Each row below holds a small network's activations on one input, seen along a few directions.
In each table, some parts of the input vary, and every possible input appears once, in random order.
Descriptions start from the smaller parts, as in this example, which fits no table here: ring(5) and (point or line(11) or (values(3) and line(6))).
Shared parts are said once, and a part with two or three values counts as separate values.

Other details of the inputs shift rows strongly along two fixed directions, in all tables alike. That doesn't count.

Table:
R1: [-52, -17, -56,   9, -24, -39, -22, -20, -37,   8, -51,  54,  44, -22,  12]
R2: [  6,   4,  40,  25, -43,  12,  14, -33,  -7,   9,  -9,  10, -24,  16,  20]
R3: [ 42,   8,  77,  22, -48,  33,  32, -19,  20,  18,  -8,   7, -60,  23,  30]
R4: [ 11,  33,  44,  32, -20, -23,   4, -17,  -7,  31,  25,   0, -27,  39,  26]
R5: [ 23,  22,  43,  32, -23,  -9,   3, -20, -24,  18,   5,  -4,  -8,  22,   3]
R6: [  2, -13, -47, -27,  34,  22, -30,  54,  25, -37, -29, -28,  29, -38, -45]
R7: [ 33,   5,  77,  27, -43,  20,  29, -29,  16,  29,  12, -14, -42,  11,  26]
R8: [-50,   1, -42,   6, -20, -49,  -6, -17, -24,  50, -36,  48,  36, -32,  23]
R9: [ -9, -31, -51, -33,  20,  15, -17,  30,  25, -25, -29, -14,  29, -62, -31]
R10: [-48, -18, -86, -27,  34, -35, -30,   6, -12, -12, -19,  15,  57, -45, -17]
R11: [ 30,  -1,  19, -40,  41,  15,  44,  47,  44, -33,  94, -25,  -1,  59,  -1]
R12: [ 11,  12,  26,  25, -36,   3,  -6, -14, -14,  18, -17,  -9,   8,   5,   1]
R13: [ 20,  -5,  -1, -29,  71,  31,  11,  16,  11, -57,  57, -31, -41,  38, -29]
R14: [ -3, -10,  24,  25, -56,  14,   3, -29,  -9,  11, -37,  27, -11, -11,  22]
R15: [ 20,  -6, -23, -24,  51,  33, -18,  51,  27, -37,  13, -46,   1,  -2, -41]
R16: [ 15,  29,   9, -27,  78,  -3,   1,  37,  19, -14,  73, -39, -41,  60,  -9]
R17: [-27, -10, -20,  13, -43, -12, -16, -27, -25,  18, -49,  22,  45, -54,   5]
R18: [ -6, -12, -42, -28,  46,   1, -13,   8,  -5, -29,  12, -15,  22, -33, -33]
R19: [-19,   8,   7,  18, -18, -28,  15, -23, -21,  34,  -6,  41, -17,  26,  37]
Each input here is: point or (values(3) and line(6)).
Question: Which other rows does R14 become when the line(6) part takes its other values? List them by row number.
Answer: R1, R2, R3, R13, R19
Question: Which other rows does R3 become when the values(3) part takes its other values? List them by row number.
Answer: R6, R9

Table:
R20: [ 14,  23,  54,  23, -28, -14,  16, -11,   3,  39,  23,  -7, -21,  46,  32]
R21: [-37, -16, -67, -13,   4, -16, -40,   8, -28, -18, -40,  16,  46, -49, -27]
R22: [ -1,  -9, -30, -31,  33,  27,   5,  19,  15, -29,   4, -14,  -7,  -6, -18]
R23: [ -5, -23, -17, -32,  35,  12,   8,  11,  18, -33,  33, -14,   7,   7, -10]
R24: [  5,   5,  23,  27, -43,   1,   3, -23, -22,  16, -24,  18,   3,   0,   4]
R25: [ 13,  -5, -13, -16,  20,  18,  -6,  31,  11, -39,   6, -18,  -1,  -1, -23]
R26: [  1,  19,  22,  30, -46, -30,   1, -36, -17,  39, -21,  19,  10, -15,  24]
R27: [ 31,  10,  62,  32, -52,   9,  10,  -9,   7,  25, -13,  -7, -12,  13,  24]
R28: [  1,  10, -14, -21,  50,   0,  -1,  36,  21,  -9,  38, -23,  -2,  20, -13]
R29: [-48, -24, -51,  20, -77, -25,   0, -36, -39,  28, -76,  58,  71, -61,  16]
R30: [ 16,   5,  53,  22,  -3,   6,  27, -18,  10,  20,  19,   2, -55,  22,  20]
R31: [  6,  21,  39,  23, -20,  -8,  11, -17,  -9,  18,  22,   7, -25,  28,  20]
R32: [-21, -21, -57,  -5,  -5,   0, -20,  19, -19, -20, -53,  20,  46, -35, -26]
R33: [ -2,  -3,  15,  32, -51,  -5, -11, -26, -22,  15, -33,  21,  14,  -6,   8]
R34: [ -2, -17,  -6, -24,  41,  16,  17,  13,  20, -28,  38, -11,   0,   2,  -9]
R35: [ 12, -14, -14, -32,  46,   8,   3,  22,  27, -26,  30,   6, -16,  12,  -5]
R36: [ -7,   1,  -9, -21,  44,   0,  -4,  24,   8, -25,  30, -17,  -6,  36,  -8]
R37: [ -9,  -7,  29,  14, -43,  -7,  25, -26,  -8,  12,   5,  24,   5,  -7,  26]
R38: [-12,   3, -27, -16,  48,  -3,  -3,  29,   5, -21,  24,  -8,   2,  18, -11]
R39: [-33, -10, -23,  27, -58,  -8, -12, -27, -17,  30, -70,  45,  31, -44,  21]
R40: [ 16,  12,  66,  18, -18,   0,  31, -22,   6,  20,  16,   1, -57,  23,  25]
R41: [ -3,  -5, -21, -32,  27,  23,  -2,  19,  24, -34,   8, -18, -10,  -9, -14]
R42: [  2, -14, -11, -31,  33,  14,  27,  11,   9, -26,  36,  -9,  -1,   8, -12]
R43: [  1,  14,  22,  21, -19, -13,  15, -20, -20,  23,   7,  16, -15,  26,  17]
R44: [-20, -22, -37, -28,  39,  -3, -13,  14,  10, -23,  -4,  -8,  -3, -10, -18]
R45: [ 12,   3,  29,  39, -49,   7,   6, -13,  -9,  17, -26,  17,  -5,  -1,  15]
R46: [ 10,  -5, -13, -16,  29,  18, -11,  23,  20, -17,   6, -24,  16, -15, -30]
R47: [ -5,  11, -19, -24,  41,  -3,  -3,  27,   2, -25,  31, -12,  -6,  22,  -7]
R48: [  4,   0, -18, -15,  52,   3,  -6,   8,   9, -29,  26, -18, -13,   4, -18]
R49: [ 25,  19,  53,  22, -23,   5,  15, -20,  -9,  35,   7, -11, -25,  15,  13]
R50: [  7,  -3, -18, -21,  37,  15, -10,  13, -10, -24,  12, -15,  -8,   4, -24]
R51: [ 42,  30,  72,  19,  -4,   5,  34, -27,   4,  29,  39, -20, -50,  40,  21]
R52: [ 10,   9,  -7, -17,  53,   4,   1,  31,  27,  -8,  48, -28, -10,  18, -20]
R53: [-11, -10,  15,  22, -60,  -3,  11, -35,  -6,  19, -22,  20,  17, -10,  32]
R54: [ 18,  28,  50,  22, -29, -16,  27, -12,  -4,  45,  19,   3, -21,  43,  31]
R55: [  7,  14,  28,  30, -41, -22,   0, -39, -12,  39, -18,   8,   4,   0,  27]
R56: [-24, -14, -51, -13,  11, -12, -36,  11,  -9,  -5, -35,  -7,  47, -41, -25]
R57: [  6, -14, -12, -26,  40,  31,  11,  20,  26, -31,  36, -23,  -9,   2, -10]
R58: [-10,   4,   6,  15, -35,   3,   7, -26, -17,  27, -35,  22, -15, -11,  15]
R59: [ 27,  14,  56,  23, -30,  14,  14, -17,  -1,   6,  17,  -8, -34,  26,   6]
R60: [-60, -30, -90, -17,  -9, -17, -47,   2, -18,  -7, -77,  25,  54, -67, -16]
R61: [ 12,  -5, -10, -13,  23,  20,  -8,  34,  25, -19,  -3, -23,  13, -15, -20]
R62: [ -5,   2,  18,  35, -64, -14, -10, -25, -18,  36, -46,  16,  31, -22,  11]
R63: [ 48,  32,  85,  25,   7,  11,  33, -23,  22,  23,  52, -27, -61,  44,  25]
R64: [ 17, -12, -14, -39,  44,   7,  17,  21,  20, -27,  32,   3, -19,  23,  -6]
R65: [ 15,   0,  -7, -25,  29,  13,  -8,  26,  20, -28,  18, -32,  10, -10, -34]
R66: [ 35,  15,  60,  30, -16,  23,  18, -18,   9,   7,  26, -10, -42,  32,  10]
R67: [-33,  -8, -55,  -6,  25, -17, -20,  15, -10, -12,  -8,  14,  33, -17, -16]
R68: [  5, -11, -12, -33,  58,  12,  16,  22,  12, -25,  25, -21, -35,  11, -19]
R69: [ -1,  20,  22,  27, -39, -26,   2, -15, -11,  42,   0,  15,   3,   3,  19]
R70: [  5,   6,  25,  30, -55,  -8,   5, -22, -17,  38, -37,  15,  20, -14,   6]
R71: [-11,  -5, -25, -14,  35,  -4, -15,  16,   2, -23,  22, -10,   7,  16, -12]
R72: [ 27,  -5,  -8, -24,  29,  24,   0,  40,  22, -25,   9, -31,   0,  -1, -25]
R73: [ 12,   4, -16, -21,  52,   7,   2,   8,  -1, -28,  29, -21, -19,  15, -16]
R74: [ 31,  24,  68,  19, -19,   9,  12, -16,   2,  24,  27, -19, -41,  20,  13]
R75: [ -1,  12, -20, -24,  38,  -8,  -6,  33,  11, -12,  32, -18,   6,  15, -11]
R76: [-33, -10, -62, -11,  10, -27, -28,  -3, -24, -16, -31,  16,  42, -42, -17]
R77: [  0, -11, -14, -30,  25,  21,  13,  17,  21, -37,  30, -22,  -1,  -5,  -6]
R78: [-36, -11, -22,  25, -76, -14, -18, -34, -21,  31, -79,  44,  38, -42,  24]
R79: [-47,  -8, -74, -14,   9, -29, -22,  14, -32,  -5, -40,  32,  58, -20,  -9]
R80: [ -4,  -9, -19, -20,  44,  22,  -7,  17,  20, -19,   7, -17, -24,  -7, -14]
R81: [  9, -10,  -5, -37,  39,   4,   6,  22,  25, -33,  30,   5, -15,  11,  -4]
R82: [ 10,   6, -17, -25,  49,   1,   2,  29,  15,  -9,  40, -27,  -6,  20, -22]
R83: [-11,  12,  11,  30, -46, -29,  -9, -21, -12,  44, -16,  15,  20,   3,  21]
R84: [ 23,  15,  54,  34, -63,  -1,  14, -11,   0,  30, -21,   1,  -6,  -4,  21]
R85: [-34,   0,  -7,  25, -68, -21, -12, -31, -28,  34, -68,  42,  15, -44,  23]
R86: [ 24,  12,  54,  22, -11,  14,   2, -21,  -6,   7,  18, -11, -39,  32,  16]
R87: [  2,   6,  20,  28, -24,   2,  -7, -23, -17,  19, -11,  12, -11,   1,  11]
R88: [-48, -24, -84,  -8,   3, -34, -46,  -4, -31, -15, -53,  25,  67, -52, -15]
R89: [-29, -30, -65,  -4, -12,  -7, -37,  22, -17, -25, -62,  15,  61, -42, -24]
R90: [ 10, -18, -14, -38,  40,   5,  -2,  17,  28, -32,  26,   2, -11,  21,  -3]
R91: [ 31,  21,  66,  29, -13,  11,  17, -19,   6,  31,  19, -15, -37,  19,  17]
Question: Describe the family of inputs behind these rows.
Answer: values(4) and (ring(6) or (values(2) and line(6)))
Question: The inputs of R56 and R91 match in every part but the values(4) part. If R36 is changed in the same way as R56 into R91, which row does it become?
Answer: R38
Question: The inputs of R22 and R78 match in every part but the values(4) part. If R70 is changed in the same way as R22 into R78, which row does it become?
Answer: R62
Question: Which other rows does R24 become when the values(2) part takes its other values? List them by row number.
Answer: R70
Question: Which other rows does R52 become when the values(2) part takes its other values? List them by row number.
Answer: R67
Question: Start at R25 and move only the line(6) part, one step at a time. The first step leads to R59. Which rows follow, in order?
Answer: R21, R76, R31, R47
Question: Start at R72 and move only the line(6) part, one step at a time. The first step leads to R70. Which rows follow, in order?
Answer: R49, R51, R82, R54
